These are the activations of a small neural network, seen along a few directions. Each row is one input.
In each table, some parts of the input vary, and every possible input appears once, in random order.
Descriptions start from the smaller parts, as in this example, which fits no table here: one of 3 separate values, together with either a single point or one of 9 places around a ring or (one of 5 places around a ring, together with one of 6 places along a line).
Shared parts are said once, and a part with two or three values counts as separate values.
In the rows, zero is written as 128.

Other details of the inputs vary at random and push rows far along two fixed directions, the same in every table; ignore that.

A family of inputs:
x1: [128 136 128 124 116 152 127 117  93 127 120 131]
x2: [116 111 153 129 140 106 127 136 148 164 134 111]
x3: [139 129 113 117 113 153 108 105 140 122 125 140]
x4: [117 119 142 116 130 115 149 165 149 149 139  95]
x5: [104 123 155 125 137 107 124 127 166 150 138 109]
x6: [132 115 106 125 118 149 114 119 123 124 113 149]
x7: [ 93 108 148 136 140 102 134 135 146 155 125 118]
x8: [116 130 120 125 121 151 128 124  98 115 111 139]
x9: [135 130 120 116 126 140 115 105 121  99 139 144]
x10: [130 139 122 123  98 157 136 134 107 120 129 131]
x11: [125 134 122 121 121 137 120  97 114 103 138 144]
x12: [143 124 109 119 110 139 130 125 114 110 142 143]
x13: [122 119 115 126 129 134 121 115 101 103 128 153]
x14: [118 110 135 125 123 110 142 149 165 162 141 106]
x15: [121 106 144 119 157  93 133 139 138 144 146 109]
x16: [140 128 115 112 127 140 113 108 124  99 138 143]
x17: [129 116 113 123 132 136 120 119 105 102 127 152]
x18: [127 144 127 114 117 157 119 115 117 110 125 130]
x19: [120 122 121 132 114 146 113 115 114 124 115 153]
x20: [117 112 135 113 157  97 132 132 162 130 148 105]
x21: [131 117 114 125 117 148 111 121 121 123 114 151]
x22: [218 247 102 228 161 101 136 139 154  95  65 134]
x23: [120 117 148 116 149 112 136 153 137 153 130  96]
x24: [120 114 141 115 151 113 139 151 141 154 130  93]
x25: [144 122 102 120 111 141 133 124 117 111 141 141]
x26: [104 115 144 129 132  93 154 140 139 142 153 109]
x27: [120 129 120 122 123 153 123 129 101 112 113 139]
x28: [127 119 119 129 116 148 112 118 118 123 115 153]
x29: [137 136 119 119 101 159 135 137 111 119 129 131]
x30: [142 132 107 116 104 160 136 138 117 121 127 127]
x31: [ 95 105 143 130 156  89 142 136 133 133 137 117]
x32: [138 139 120 108 120 158 116 121 124 109 123 129]
x33: [133 141 125 111 119 159 118 119 121 109 124 130]
x34: [137 129 119 128  92 152 124 123 125 131 131 145]
x35: [109 121 155 122 146 111 138 147 131 154 132  97]
x36: [138 132 121 117 112 151 106 107 138 120 125 142]
x37: [139 132 126 118 120 155 122 125 100 124 121 131]
x38: [134 125 123 125 125 135 120 108  96 115 137 146]
x39: [121 107 141 124 142 107 128 137 153 166 133 107]
x40: [127 126 118 119 125 155 122 133 105 111 112 139]
x41: [102 118 150 135 116 106 146 140 153 163 142 110]
x42: [123 144 128 117 115 156 123 110 114 112 124 130]
x43: [135 112 101 120 134 137 121 119 110 103 125 149]
x44: [109 113 156 132 138 104 128 133 145 165 135 110]
x45: [128 128 128 133 107 145 117 102 106 138 123 145]
x46: [110 119 154 121 139 108 124 130 171 150 138 108]
x47: [106 111 151 129 151  90 140 128 128 146 146 110]
x48: [133 114 108 119 133 136 118 121 107 102 126 151]
x49: [115 112 142 123 137  97 148 148 147 140 154 110]
x50: [146 118 108 119 129 138 120 112 105 116 134 142]
x51: [212 231  95 236 167  97 141 153 137  97  53 142]
x52: [107 109 140 116 154 111 137 160 142 140 122 103]
x53: [182 234 139 246 164  53 173 173 167 136  82 102]
x54: [129 133 122 119 124 138 116 102 117 100 140 144]
x55: [ 99 122 156 127 134 105 129 122 163 153 137 108]
x56: [140 122 121 122 127 137 119 111 100 115 136 145]
x57: [132 129 116 126 106 138 133 119 107 111 143 145]
x58: [107 117 149 132 118 107 141 145 156 161 143 110]
x59: [141 127 115 124  94 152 123 125 127 131 130 144]
x60: [119 108 149 124 141 105 125 139 151 165 133 109]
Each input here is: one of 3 separate values, together with one of 4 places along a line, together with one of 5 places along a line.
Q: Changing only the place on the line of 4 turns x28 into x2. The same change can be made to x7. Which row results?
A: x45
Q: Changing only the place on the line of 4 turns x53 into x42. The same change can be made to x25. Which row results?
A: x20
Q: Change only the place on the line of 4 in x39. List by row number the other rows that result.
A: x3, x6, x14
Q: Change only the place on the line of 5 in x35. List by row number the other rows that result.
A: x1, x23, x24, x37
Q: Change only the choice among 3 separate values in x4. List by row number the other rows that result.
A: x12, x59
